These are the activations of a small neural network, seen along a few directions. Each row is one input.
Each table varies a few parts of the input and shows all the possible inputs, shuffled.
Descriptions start from the smaller parts, as in this example, which fits no table here: values(3) and (point or ring(9) or (line(6) and ring(8))).
Shared parts are said once, and a part with two or three values counts as separate values.

Other details of the inputs vary at random and push rows far along two fixed directions, the same in every table; ignore that.

Rows:
x1: [-3  7  2  6  3 -4  3  5 -8  7  5 -1  3  1]
x2: [-3  6  3  5  0 -6  3  2 -8  7  5  2  4  3]
x3: [  5  -7  -7  -9  -3   6  -3  -5  11 -14 -14   5 -14  -5]
x4: [-7  4  9 -4 -3 -7  2  1 -7  8 -3 -3  5  0]
x5: [ 0  4  4  8  3 -6  2  6 -5  8  4 -1  5  3]
x6: [ 1  5  5  4  6 -3  2  7 -7  7  5 -2  4  4]
x7: [-4  4  4  1 -1 -3  5  1 -7  7  9 -4  2  1]
x8: [-10   3   9  -3  -1  -2   2   3  -9   7  -3  -5  -1   4]
x9: [ 2  1  5  4 -1 -3  4  7 -4  8  8 -7  4  2]
x10: [  7 -10 -10  -1   0   1   0  -7  15 -14  -2   8 -10  -8]
x11: [-8  6  8 -5  0 -4  3  2 -8  8 -3 -5  3  0]
x12: [ 1  2  9  3  1 -6  3  5 -3  3  8 -4  7  5]
x13: [ 11  -9  -9  -4   1   6   1  -2  16 -17  -4   7  -7  -4]
x14: [  7  -8 -12  -2   2   3   1 -10  10 -13  -6  13  -8  -5]
x15: [-6  6 10 -3 -1 -4  1  3 -8  6 -3 -7 -1  3]
x16: [-3  2  5  0  0 -2  7 -1 -8  7  9 -5  4  2]
x17: [-2  3  4  1 -4 -3  5  3 -7  7  9 -4  3  2]
x18: [-21  -1 -28  26 -19  70 -96 -39  -4   6   4 -23  56  15]
x19: [ -1  -9  -9  -9  -2   1  -1  -9  13 -12 -14   7 -12  -6]
x20: [  9  -6 -13   0   7   5   0  -4  13 -11  -6   9 -10  -6]
x21: [ 10  -7 -13   1   4   5   0  -2  13 -11  -7   9 -10  -6]
x22: [ -1   4   2   3  -1  -2   6   3 -10   7   5   0   5   4]
x23: [  4  -5  -6  -9  -1   2  -4  -8  15 -12 -14   7 -10  -8]
x24: [ 3  1  6  2  0 -3  3  8 -4  6  9 -6  5  4]
x25: [ 0  4  8  2  3 -3  4  6 -4  3  8 -6  6  4]
x26: [-4  7  9 -4 -4 -4  2  5 -6  8 -3 -6  3  0]
x27: [  7  -8 -11  -2   2   4   1  -6  14 -13  -2   6 -11  -9]
x28: [-2  1  6  1 -3 -6  6 -1 -7  6  9 -3  5  3]
x29: [ 12  -7 -12  -1   5   6  -2  -1  13 -13  -6  11  -8  -4]
x30: [-10   1  11  -2  -3  -6   1   3  -8   7  -4  -4   0   4]
x31: [ 0  1  7  5  0 -6  3  4 -2  7  8 -5  5  2]
x32: [ 10  -8 -10   0   6   2  -3  -3  14 -13  -6  12  -8  -4]
x33: [ 0  5  7  6  3 -6  2  7 -5  3  3  1  8  6]
x34: [ 2  1  8  3  1 -6  2  5 -3  5  9 -4  6  4]
x35: [-6  5 11 -2 -4 -7  0  2 -7  6 -3 -5  0  4]
x36: [-6  8  9 -4  0 -4  2  3 -6  8 -3 -6  2  0]
x37: [  5  -4 -14  -3   4   6   0  -7  10 -12  -6  12 -11  -6]
x38: [ 11  -6 -11  -1   4   6   0  -1  13 -16  -8  11  -7  -3]
x39: [ 1  2  7  2  4 -3  3  6 -4  6  9 -6  4  4]
x40: [-1  3  4  4 -3 -4  4  5 -6  6  9 -6  3  0]
x41: [  6  -9 -10  -4  -1   3   0  -9  14 -13  -2  10 -10  -7]
x42: [  8 -11 -12  -6  -2   6   4  -8  11 -13  -2   7  -9  -6]
x43: [ 0  2  5  4  3 -3  4  5 -3  8  9 -7  3  2]
x44: [-2  5  3  8  0 -7  2  4 -7  7  4  0  4  2]
x45: [ 0  7  5  5  5 -3  3  7 -6  4  4 -1  6  5]
x46: [ -2  -7 -10 -11   1   4   0  -8  12 -12 -14   5 -13  -7]
x47: [-8  2  9 -3 -5 -2  3  5 -9  7 -4 -5 -1  4]
x48: [-1  6  2  7 -1 -4  4  7 -8  7  4 -1  4  1]
x49: [-6  5  7 -5 -4 -4  3  4 -8  8 -4 -4  4  0]
x50: [  6  -6 -13  -3   4   6   2  -9   9 -12  -6  11 -10  -5]
x51: [-9  4  5 -4 -5 -5  4  4 -8  8 -3 -6  2  2]
Description of these inputs: values(3) and (ring(5) or (values(2) and line(6))).
Q: The inputs of x1 and x44 match in every part but the values(3) part. If x7 is changed in the same way as x1 into x44, which row does it become?
A: x41
Q: The inputs of x25 and x12 match in every part but the values(3) part. If x45 is changed in the same way as x25 into x12, which row does it become?
A: x33
Q: A walk changes only the line(6) part. It starts at x13 and steps to x24. List the rest of the walk in order.
A: x9, x40, x17, x42
Q: Change only the values(2) part in x24. List by row number the other rows that result.
A: x29

Rows:
x52: [  5  -3  -4 -14  12 -10  -5  -2  26 -26 -31  25 -12  -9]
x53: [-24  10  20   5 -13 -31  14  10 -26  29   1  -2   1   0]
x54: [ 17 -10   0 -21   7   5  -1   9  21 -33 -30  20 -11   4]
x55: [  6  -9 -13 -25   1  15  17 -19   4 -27 -14  19 -23  -5]
x56: [ -7  -2 -16 -17   7   0  12 -30   9 -19 -15  24 -25 -17]
x57: [ -6  16  28  -1  -8 -16  14  18 -28  18   5  -9  -3  16]
x58: [ -7  20  24   0   2 -17  12  20 -17  29  11 -24  -7   0]
x59: [-18   7  16 -11 -15 -12  28  14 -35  19   3  -8   7  16]
x60: [-50   8 -15  19 -26  43 -75 -39 -27  27   3 -28  58  16]
x61: [ 40   0 -44  27  15  -2   7   4  10 -14  -4  47  -5 -12]
x62: [ 27 -27 -20  -6  -8  -2  18 -17  35 -21  25  13  -8 -11]
x63: [-33  13   4  32 -16  36 -90 -26 -12  21  -9 -31  63  20]
x64: [ 17  -6  -5 -20  17   5  -4  10  33 -22 -24   5 -15 -13]
x65: [-14 -11 -45  -2  -6  86 -84 -59  20 -15  -8 -21  25  -8]
x66: [ 19 -29 -13   5  26  -3   8  -9  31 -33  20   9 -17   1]
x67: [ 30 -20 -18  -1 -15   7  15  -3  34 -37  31   2 -14 -20]
x68: [ 14  30  -4  44  34  -4  20  42 -26  19  26  16  13  19]
x69: [  9  -7  30   9   9 -26  19   3 -11  21  46 -11  14   9]
x70: [ -1  16  31   4   7 -20  11  29  -9  24  -3 -26   6   3]
x71: [  0  -4 -11  -6   1 -11  -1 -16  19 -18 -20  21 -33 -15]
x72: [  7 -19 -17 -14  -5   5   5  -1  24 -10 -15   2 -30 -23]
x73: [ -1  12  35   2  -4 -20  13  27 -20  13  -8 -11  11  19]
x74: [-12   3  24  -3 -19 -16  19  21 -30  22   3  -7   2  12]
x75: [-18  12  11  -9  -4 -13  26  16 -24  31   9 -23   2   0]
Q: Describe the family of inputs behind these rows.
A: values(2) or line(4) or (values(3) and line(6))
Q: A walk changes only the line(6) part. It starts at x64 and steps to x70. List the rest of the walk in order.
A: x58, x72, x75, x65
Q: Change only the values(3) part in x53. List by row number the other rows that result.
A: x72, x74
Q: A walk changes only the line(4) part. It starts at x67 and steps to x62. List the rest of the walk in order.
A: x69, x66

Rows:
x76: [-13  -8 -29  -3  -4  68 -70 -38  10  -7 -13 -19  22   5]
x77: [  2   0  -7 -11  -5  -3  -3  -2  13  -7 -21  11  -7 -13]
x78: [ -9  -5  31  -7 -14 -24   9  -5  -5  12  16 -19   6   4]
x79: [  3   7   9   2  12   1  17  12 -16  17  23 -10   6   5]
x80: [-11  17   8  -3  -8  -3  15  14 -21  17   0 -16  -4   1]
x81: [ 13 -12 -17   4   2   6   7  -5   3 -10   3  18  -9   2]
x82: [  1  -4  -1 -15  -2   1   1  -1  11 -17 -21  12  -2  -2]
x83: [ -2  14  25  -1  -5  -9   5  19 -11  12  -4 -16   1   7]
x84: [ 16  -9  -7   0   3   9   3   8  14 -22   6   4  -7   1]
x85: [  3   8  11   8  12 -10   9  18  -6  20  21 -14   6  -2]
x86: [ -7   5  23   5  -4 -18   3  15 -15  16 -10  -4   5  10]
x87: [  8  -6  -8   7  13  -5   0  -7  13 -20   3  18  -4   4]
x88: [ -6  -3   1  -6   8  -3  -4  -7   8 -18 -18  16 -10   0]
x89: [  4   0  -6  -9  -5   6  -4   5  13  -9 -15  -1 -19 -11]
x90: [-19  -2  14  -8 -18 -17  19  -9 -15  17  20 -18   1  -3]
x91: [ 10  10  16  10   1 -19   8  13  -8  11  12  -3  20   7]
x92: [-13   3  19   0  -4 -13   7  16 -19  11  -7  -2   7  15]
x93: [  9  -7 -18   0  12  12  10  -3  13  -6   8   0 -11 -13]
x94: [-14  17   7  -5  -8 -11  15   7 -21  18  -5  -5   9  -2]
x95: [ -6   1  -5  -2   6  -7  -8  -8  10  -8 -19  15 -15 -11]
x96: [ 12 -16 -11   6   3  -1   2   3  12 -17   0  15  -4   6]
x97: [-16  16  15  -2   4 -11   9   0 -27  15  -2   3   1   7]
x98: [  7  -3   2 -10  -3  -3  -3  -2  15 -12 -24   9  -3  -6]
x99: [  0  -2   4  -2   8  -7  -8  -9  12 -13 -22  14 -11  -5]
x100: [ -5  -7 -17  -4  -6   2   4  -6   0  -6 -20  10 -16  -8]
x101: [ 12  -4 -18   4  -1  13  10   1   9 -12   8   4 -13 -11]
x102: [  0  -9 -11 -10  -4   6   3  -6  -2  -8 -19  15 -15  -1]
x103: [-15  -3  22  -7 -16 -23   9  -3  -7  18  19 -17   2  -3]
x104: [-10  13  16  -6   6 -10   6  16  -9  23  -1 -19  -1  -1]
x105: [ -3   3  -3  29 -12  44 -67 -11  -5   8  18 -31  47  16]
x106: [ -1  -9  -9  -3  -4  -3  -5   1   9  -4 -22  12 -15  -8]
x107: [-12   6  -4  35  -2  31 -71 -27  -5  11  14 -17  51  20]
x108: [  0  -6  -1 -17  10   8   0   2  15 -14 -16  -3 -12  -1]
x109: [  9  -2 -14   4  11   2   5 -14   5 -12   5  22  -9  -1]
x110: [-23  10 -20  35  -7  41 -63 -33 -14  16  19 -17  48  13]
x111: [  5   0  -8 -16  -4  15   4  -1   2 -12 -13   3 -19  -3]
x112: [-10   2 -13  -3   4  -1   2 -14   2  -9 -17  13 -16 -12]
x113: [ 12 -12 -16  10   1  -4  -2   2  14  -6   0  15  -9  -5]
x114: [ 11  -3 -21   2  -1   4  10  -6  10  -9   3  14  -1 -11]
x115: [  7  -5   2 -12  10   3  -4   0  19  -9 -19  -6 -13  -6]
x116: [  9   6  18   8  14 -12   8  17  -5  14  17 -16  11   5]
x117: [ -3  14   9  18   8 -21   5   7 -10  18  17   4   7   4]
x118: [ 16  -5 -11   5   1   6   0   7  16 -11   7   4 -12 -11]
x119: [  3  -4   0 -13  -3  10   0   6  11 -19 -15   0 -14   1]
x120: [  4   8  13   5   2 -14  12  15 -11   7  16   0  21  12]
x121: [ -3  -1 -14 -14   7  10   6  -5   9  -4 -14  -5 -18 -12]
x122: [  6  10   9   5  -1   2  17  16 -20  12  24  -7   4   8]
x123: [ 16  -4 -15  -4   2   7   9  -6   7 -12   4  18   0  -4]
x124: [ 18 -14  -8  11   3  -5  -2   1  15 -12  -3  13  -5   1]
x125: [  4  12   8   9  -1 -17   9  14  -9  17  16   0  16   0]
x126: [ 14 -12  -7  -3  16   7   4   4  18 -17   6   1  -5  -2]
x127: [ -3 -20  -2 -21 -14   0   9 -25   8 -12   7   1 -14  -7]
x128: [ -4   5  -1  17  -3 -11  17  10 -19  19  16   0   6   6]
x129: [ -9  15  13 -10  -6  -7  13   7 -24  16  -4   0  10   6]
x130: [-15  -7  28 -11 -14 -20  13  -3  -9   7  19 -17   7   9]
Q: Describe the family of inputs behind these rows.
A: ring(5) and (point or (values(2) and line(5)))
Q: The inputs of x86 and x92 match in every part but the ring(5) part. If x124 is changed in the same way as x86 into x92, which row does it become?
A: x96
Q: The inputs of x76 and x104 match in every part but the ring(5) part. If x79 is changed in the same way as x76 into x104, which row does it become?
A: x85
Q: Change only the values(2) part in x117. List by row number the other rows that result.
A: x95
Q: Change only the ring(5) part in x119. List by row number the other rows that result.
A: x80, x83, x89, x111
